A small network was shown many inputs. Here are its activations along a few directions, one row for each input.
Each table varies a few parts of the input and shows all the possible inputs, shuffled.
Descriptions start from the smaller parts, as in this example, which fits no table here: one of 8 places around a ring, together with either a single point or one of 11 places around a ring or (one of 2 separate values, together with one of 6 places along a line).
Shared parts are said once, and a part with two or three values counts as separate values.
In the rows, zero is written as 128.

Other details of the inputs vary at random and push rows far along two fixed directions, the same in every table; ignore that.

Rows:
r1: [102 142 100 116 135 151  98 222 155 109  93 116 155 150]
r2: [144 166  54 109 162 160  85 163 159 121 150 134 129 184]
r3: [234 164 160  83  80 100 166 147 148 109 112 120 176  57]
r4: [ 97 161  95 123 140 162  83 192 156 112  94 124 166 165]
r5: [125 167  89 125 177 113 104 199 167  78 118 127 122 149]
r6: [114 181  82 121 154 158  82 178 146 110  94 120 156 178]
r7: [ 96  72 189 140 101  71 186  82  71 158 116 126 124  83]
r8: [231 209 134  73  96 110 149 103 112 107 116 132 160  81]
r9: [ 73  74 146 223 190 134 104 118 129 113 138 128  17 153]
r10: [120  81 161 127 114  75 189  36  97 150 182 132  95  93]
r11: [132 156 104 144 119 193  75 182 161 108  96 125 146 148]
r12: [ 40  62 115 190 180 174  93  92 122 163 161 129  66 196]
r13: [214 191  94  39  93  96 162 101 118 123 157 136 176  91]
r14: [125  64 212 156  95 103 178  70  94 161 120 139 111  69]
r15: [ 98  58 180 117  82 121 191  57  97 179 159 132 138  98]
r16: [187 158 117  46  54 136 154 112 131 148 138 127 224  90]
r17: [143 178  88 145 140 190  66 172 155 111  97 123 133 159]
r18: [149 105 186 158  94 105 147  13  56 155 135 132 105 124]
r19: [124 127  79 116 143 154 114 217 187 124 146 136 140 121]
r20: [117  66 211 149  63 124 172  58  81 157 118 132 121  86]
r21: [200 201 116  59  90  89 138 107  87 117 113 121 202 115]
r22: [ 44  91 129 191 213 108  92 105 104 121 131 135  39 194]
r23: [ 32  60 153 203 203 105 120 141 141 127 128 126  49 160]
r24: [133 139  79 120 155 141 122 204 199 110 158 120 124 128]
Description of these inputs: one of 3 separate values, together with one of 8 places around a ring.
Question: Changing only the choice among 3 separate values turns r15 into r1. The same change can be made to r12. Which row results?
Answer: r6
Question: Which other rows does r19 become when the choice among 3 separate values takes its other values? List them by row number.
Answer: r7, r14
Question: Which other rows does r17 become when the place on the ring of 8 takes its other values? List them by row number.
Answer: r3, r8, r9, r11, r14, r18, r20
Question: Which other rows does r3 become when the choice among 3 separate values takes its other values? List them by row number.
Answer: r23, r24

Rows:
r25: [113  87 170 156 134  77 148  20  50 160 142 146  71 139]
r26: [224 184 138  55  67  87 183  45  92 119 149 116 181  89]
r27: [ 61  54 176 168  85 108 153  83 105 164 123 144  98  97]
r28: [201 231  49  68 148 120  93 196 158  89 111 127 181 151]
r29: [ 75  41 195 165 121 132 168  79 119 174 142 134 110  94]
r30: [233 191 142  56  69  89 174  50  75 127 140 129 170  81]
r31: [ 60  77 103 159 198 144 106 217 172 115 153 127  75 151]
r32: [ 43  71 107 159 173 179  96 218 169 132 136 126 102 156]
r33: [ 87  77 170 158 104 130 145   5  73 162 150 124 102 147]
r34: [ 77  84 116 194 159 185  77 201 181 132 117 129  86 155]
r35: [195 221  61  71 122 170  79 202 144 103  96 137 194 155]
r36: [213 192  84  92 123 143 112 243 200  89 118 121 167  96]
r37: [ 79  60 174 169 107  71 165  78 107 147 139 145  70  90]
r38: [ 79  87 115 179 208 153 104 199 196 115 144 136  71 144]
r39: [ 84 117 129 186 205 139  92 197 160  85 107 115  72 159]
r40: [ 65 109 132 186 181 174  82 199 156 103  92 114  99 164]
r41: [181 223  57  68 123 155  83 198 157 106  99 126 207 159]
r42: [188 180 135  57  52 104 175  61  93 142 125 112 220 100]
r43: [208 189 132  55  74  67 187  56  96 126 140 113 192  93]
r44: [ 95  83 173 160 108 132 137  12  57 169 140 137  91 141]
Question: What is each input in this table made of?
Answer: one of 2 separate values, together with either a single point or one of 4 places along a line or one of 5 places around a ring
Question: Changing only the choice among 2 separate values turns r43 into r42. The same change can be made to r38. Which row results?
Answer: r29
Question: A walk changes only the place on the ring of 5. It starts at r35 and steps to r44. List the rest of the walk in order.
Answer: r33, r42, r41
